A small network was shown many inputs. Here are its activations along a few directions, one row for each input.
Each table varies a few parts of the input and shows all the possible inputs, shuffled.
Descriptions start from the smaller parts, as in this example, which fits no table here: one of 5 places around a ring, together with either a single point or one of 9 places along a line or (one of 3 separate values, together with one of 4 places along a line).
Shared parts are said once, and a part with two or three values counts as separate values.
In the rows, 128 means zero.

Other details of the inputs shift rows strongly along two fixed directions, in all tables alike. That doesn't count.

Rows:
r1: [130 130 110 146 124 122 137 127 128 118 129 128]
r2: [130 135 126 133 124 122 132 127 123 105 118 118]
r3: [173 158 128  41 138 175 142 123 138 216 155 119]
r4: [129 132 127 131 121 112 128 133 117 112 120 115]
r5: [133 130 148 139 137 126 119 143 126 113 130 128]
r6: [136 122 146 139 137 123 116 133 127 113 134 123]
r7: [138 121 146 139 141 121 115 127 126 117 130 122]
r8: [122 121 113 136 127 113 136 135 110 121 129 123]
r9: [130 123 111 134 125 111 135 136 118 119 126 125]
r10: [122 131 128 134 123 113 129 132 109 113 123 112]
r11: [121 125 110 147 124 121 135 135 143 125 123 118]
r12: [132 128 148 137 138 124 118 138 128 113 134 126]
r13: [163 175 129  50 114 174 156 105 140 208 137 100]
r14: [122 136 125 145 121 121 129 132 142 118 117 106]
r15: [138 116 129 142 149 117 122 131 128 123 138 130]
r16: [ 20  68 135  95  85 178  88  71 141 153  84 252]
r17: [123 128 116 149 123 122 145 126 132 121 129 127]
r18: [135 117 129 140 145 119 123 135 129 120 142 132]
r19: [134 124 131 141 145 123 126 147 127 120 139 136]
r20: [129 139 126 143 119 124 129 123 127 111 122 119]
Each input here is: one of 2 separate values, together with either one of 4 places along a line or one of 6 places along a line.
The inputs of r14 and r11 match in every part but the choice among 2 separate values. If r7 is changed in the same way as r14 into r11, which row does it become? -> r15
A walk changes only the place on the line of 4. It starts at r7 and steps to r6. List the rest of the walk in order. -> r12, r5
Which other rows does r1 become when the choice among 2 separate values takes its other values? List them by row number. -> r20

Rows:
r21: [131 129 133 131 131 128 120 133 128 126 130 126]
r22: [132 128 135 129 134 128 128 126 126 121 131 128]
r23: [130 128 134 130 130 125 123 133 128 127 131 127]
r24: [125 129 121 131 123 126 134 127 130 125 124 123]
r25: [127 130 123 135 125 127 133 124 133 125 126 124]
r26: [124 132 119 129 120 124 133 129 122 125 124 125]
r27: [129 127 134 129 132 124 124 134 129 126 129 126]
r28: [127 133 123 135 124 128 133 125 132 126 126 126]
r29: [126 132 119 131 121 123 133 125 122 125 124 125]
r30: [ 46  81 151  99  99 169  81  86 143 155  96 218]
r31: [126 131 120 132 121 125 133 125 124 125 125 125]
r32: [126 133 123 134 123 128 133 129 132 126 126 125]
r33: [131 126 134 130 132 124 123 128 129 127 131 126]
r34: [127 124 134 130 134 125 127 131 127 128 131 124]
r35: [130 123 125 130 136 126 127 136 129 128 134 132]
r36: [132 130 135 130 133 128 127 127 125 122 132 131]
r37: [131 128 134 131 131 125 123 129 128 127 132 128]
r38: [132 129 132 132 131 128 120 129 128 126 130 127]
r39: [131 124 126 132 135 127 127 135 127 128 136 134]
r40: [130 125 133 128 132 124 124 131 130 127 129 125]
r41: [135 126 132 130 133 127 125 127 128 124 130 130]
r42: [130 128 132 130 132 127 121 134 129 126 128 125]
r43: [134 128 132 130 131 128 125 133 127 123 130 131]
r44: [132 126 132 131 133 127 120 128 129 126 129 125]
r45: [129 127 135 133 133 126 127 129 125 128 133 127]
r46: [131 130 135 129 132 129 127 131 125 121 132 130]
r47: [124 128 118 128 122 122 134 126 124 125 122 122]
r48: [133 124 126 133 136 126 127 132 127 129 136 134]
r49: [127 126 135 130 133 126 127 134 127 128 131 126]
r50: [125 132 123 133 125 128 134 129 134 125 124 124]
r51: [126 130 122 133 125 127 134 126 134 125 124 123]
r52: [133 127 132 128 133 127 125 133 128 123 128 130]
r53: [129 125 135 132 134 126 127 128 126 128 132 125]
r54: [171 172 119  32 115 181 153 112 138 224 141 105]
r55: [130 127 134 127 134 127 128 129 127 121 130 128]
r56: [125 132 121 131 120 125 133 129 125 125 125 125]
r57: [133 122 125 132 137 126 127 130 128 128 135 132]
r58: [123 131 119 128 122 123 133 129 124 125 122 123]
r59: [127 132 122 134 123 127 133 125 129 125 126 125]
r60: [128 128 135 132 132 127 127 133 125 128 133 127]
r61: [126 129 119 129 122 123 133 123 123 125 124 123]
r62: [133 125 132 128 133 127 125 130 128 123 128 128]
r63: [125 131 122 131 123 127 134 130 130 125 123 124]
r64: [125 128 120 129 122 124 134 126 126 125 123 122]
r65: [127 129 122 133 124 126 133 124 130 125 125 123]
r66: [135 128 132 131 132 128 125 129 126 124 130 132]
r67: [130 129 135 127 133 128 128 132 127 121 130 129]
r68: [124 130 120 129 122 125 134 129 126 125 123 123]
r69: [126 129 120 131 122 124 133 124 126 125 125 123]
r70: [131 121 125 130 137 125 128 133 129 128 134 131]
The inputs of r31 and r68 match in every part but one. If r28 is changed in the same way as r31 into r68, which row does it become? -> r50
The inputs of r27 and r33 match in every part but one. If r35 is changed in the same way as r27 into r33, which row does it become? -> r57
What is each input in this table made of? -> one of 5 places around a ring, together with either one of 4 places along a line or one of 6 places along a line
Which other rows does r29 become when the place on the ring of 5 takes its other values? List them by row number. -> r26, r47, r58, r61
A walk changes only the place on the ring of 5. It starts at r49 and steps to r60. List the rest of the walk in order. -> r45, r53, r34
Which other rows does r70 become when the place on the line of 6 takes its other values? List them by row number. -> r30, r34, r40, r55, r62
Which other rows does r65 become when the place on the line of 4 takes its other values? List them by row number. -> r25, r61, r69

Rows:
r71: [168 158 131 159 152  99 126 179 111  85 133  65]
r72: [191 148 112 114 152 109 145 159 109 139 156 110]
r73: [198 177  95  81 126 155 186 130 147 154 129  72]
r74: [ 59  98 132  91  82 157 114  92 135 124  70 181]
r75: [215 164 124 115 154 108 133 139  97 111 149  56]
r76: [ 97 104 168 173 135  90 112 132 107  65 117 151]
r77: [ 81  93 146 203 137 108 111 132 152  73 122 149]
r78: [ 87 123 119 203 108 106 127 116 132  74 116 147]
r79: [105  97 111 219 154  78 110 179 112  46 128 136]
r80: [191 166 129  45 125 153 125 124 143 214 132  66]
r81: [126 133 134  92 118 173 108 115 163 179 127 150]
r82: [123 138 154  67 109 164 104 126 126 165 123 152]
r83: [188 163 142 107 140 112 131 150 108 125 139  93]
r84: [162 160  92 140 119 113 164 139 101 157 151  82]
r85: [108  95 136 235 149  73 120 138 151  51 124 113]
r86: [192 162 120  77 153 136 173 159 118 178 174  82]
r87: [195 186 124  59 141 186 144 139 147 205 151  94]
r88: [139 131  82 145 131  98 163 146 120  98 124 103]
r89: [160 138 113 166 171  95 158 179 112 102 157  75]
r90: [ 84 104 148 132 112 130  81 128 137 119 103 153]
r91: [ 78  85 130 139 131 125 116 129 137 136 127 160]
r92: [214 144 102 158 183  79 169 156  93  93 175  49]
r93: [181 167 141  77 142 136 150 144 132 175 147  49]
r94: [120 100 132 190 142 112  97 112 124  59 125 163]
r95: [ 72  87 166  97 116 155  90  71 114 132 106 189]
r96: [101 102 151 111 129 165 111  73 135 140 127 184]
r97: [116 111 145 190 135 106 105 135 130  65 123 175]
r98: [119 142 168  33 111 183 126 109 130 201 130 147]
r99: [134 140  90 163 124  94 154 141 108 113 138 102]
r100: [173 148 122 104 133 147 125 123 163 177 136  99]
r101: [131 107 118 126 142 114 134 129 140 158 137 111]
r102: [ 49 113 136 101  80 148 104  84 129 137  88 180]
r103: [194 185  95  82 127 149 182 127 146 158 136  71]
r104: [190 171 137 157 169  91 159 182 107  91 151  25]
r105: [ 75 124 134 137  88 126 114 103 115 117 101 147]
r106: [ 51 108 136  56  73 178 108  74 139 165  75 194]
r107: [ 55 119 128  83  80 185 114  66 157 175  98 209]
r108: [142 126 118 115 134 128 126 157 120 136 146 142]
r109: [ 87 107 148 197 146 120 119 139 139  72 123 150]
r110: [185 160 127 170 152 107 141 173 131  84 156  91]
r111: [ 64 104 169  80 104 195 108  87 156 176 120 221]
r112: [109  86 116 130 134 129  97 107 109 117 127 182]
r113: [122 137  90 118 118 118 150 125 121 141 130 123]
r114: [180 161 142  46 132 151 143 116 143 215 138  59]
r115: [ 73  68 117 161 121 110  85 122 143 121 107 178]
r116: [104 127 119 249 114  82 133 134 116  49 125 121]
r117: [120 115 115  81 122 156 110 129 142 190 132 151]
r118: [113  92 133 214 158  61 133 158 103  44 139 146]
r119: [123 126  92  33 102 181 156 103 138 203 108 153]
r120: [ 98 113 164 111 123 159 120  96 142 146 125 196]
r121: [ 82 120 135 197  94  95 115 122  99  79 108 128]
The inputs of r74 and r73 match in every part but one. If r102 is changed in the same way as r74 into r73, which row does it become? -> r107
The inputs of r92 and r96 match in every part but one. If r99 is changed in the same way as r92 into r96, which row does it become? -> r78
What is each input in this table made of? -> one of 3 separate values, together with either one of 5 places along a line or (one of 2 separate values, together with one of 6 places along a line)
Which other rows does r75 become when the place on the line of 6 takes its other values? List them by row number. -> r71, r80, r82, r83, r90
Which other rows does r88 become when the place on the line of 5 takes its other values? List them by row number. -> r84, r99, r113, r119

Rows:
r122: [123 118 129 170 141 116 131 139 134  97 137 143]
r123: [ 42  76 143 114 104 152  87 106 125 132  97 226]
r124: [172 154 117 107 146 140 148 150 140 159 149 101]
r125: [ 96 104 137  53 112 172 108  89 129 196 118 182]
r126: [154 162  86 111 117 138 168 124 139 159 133  88]
r127: [117 128 151 159 128 117 119 131 125  85 125 131]
r128: [169 147 119 109 143 135 143 145 140 168 151  96]
r129: [120 118 147 160 135 107 112 128 127  91 120 116]
r130: [106 125  96 155 107  96 146 127 115  95 114 125]
r131: [166 160 140 100 134 134 133 139 130 156 138  79]
r132: [116 107 125 155 135 101 117 146 112 100 130 130]
r133: [129 113 125 171 143 113 122 131 135  98 135 139]
r134: [175 161 141  99 134 141 134 122 127 147 139  91]
r135: [176 147 119  93 139 133 142 129 112 153 147 105]
r136: [ 98 117 139  56 110 180 116  95 123 191 120 192]
r137: [123 106 126 169 146 108 122 134 137 103 133 130]
r138: [115 126 146 157 129 115 114 144 128  87 119 124]
r139: [109 135 117 165 101 106 141 124 127  88 101 107]
What is each input in this table made of? -> one of 3 separate values, together with either a single point or one of 5 places around a ring
The inputs of r131 and r132 match in every part but the choice among 3 separate values. If r134 is changed in the same way as r131 into r132, which row does it become? -> r135
Which other rows does r130 become when the choice among 3 separate values takes its other values? List them by row number. -> r126, r139

Rows:
r140: [146 112 128 210 165  47 119 192  96  31 143  91]
r141: [170 135 117 116 147 134 143 136 154 158 151 102]
r142: [133 116 121 104 142 134 131 123 126 165 139 133]
r143: [146 170 108 114 101 137 158 120 147 143 112  73]
r144: [ 95  92 164 155 130 116  84 122 101  72 110 176]
r145: [171 151 160  96 147 134 132 130 113 137 148 101]
r146: [142 162 107 102 100 127 161 120 117 143 113  73]
r147: [ 89 108 156 109 128 158  95 121 160 152 121 174]
r148: [144 163  99  93  98 120 155 123 107 139 112  78]
r149: [ 94  90 119  99 125 142 102 109 120 156 122 180]
r150: [ 72 128 126 117  75 150 123  88 143 148  88 150]
r151: [158 149  96 109 131 135 168 133 116 150 145 111]
r152: [ 92 102 173 173 136 128  88 117 143  73 114 170]
r153: [160 157  98 120 128 137 164 131 135 154 149 112]
r154: [168 143 140  97 149 131 135 155 120 157 150  94]
r155: [ 89 113 111 121 108 168 130 102 153 147 115 184]
r156: [ 88 103 175 173 132 122  86 115 132  79 120 172]
r157: [165 146 142 114 145 139 127 151 136 158 151  98]
r158: [ 91  98 132 121 126 151 104 103 149 165 122 180]
r159: [146 123  87 218 146  51 155 169  93  33 135 108]
The inputs of r153 and r159 match in every part but one. If r157 is changed in the same way as r153 into r159, which row does it become? -> r140
What is each input in this table made of? -> one of 4 places along a line, together with one of 5 places along a line
Which other rows does r148 become when the place on the line of 4 takes its other values? List them by row number. -> r143, r146, r150
Which other rows does r142 become when the place on the line of 5 takes its other values? List them by row number. -> r145, r146, r151, r154
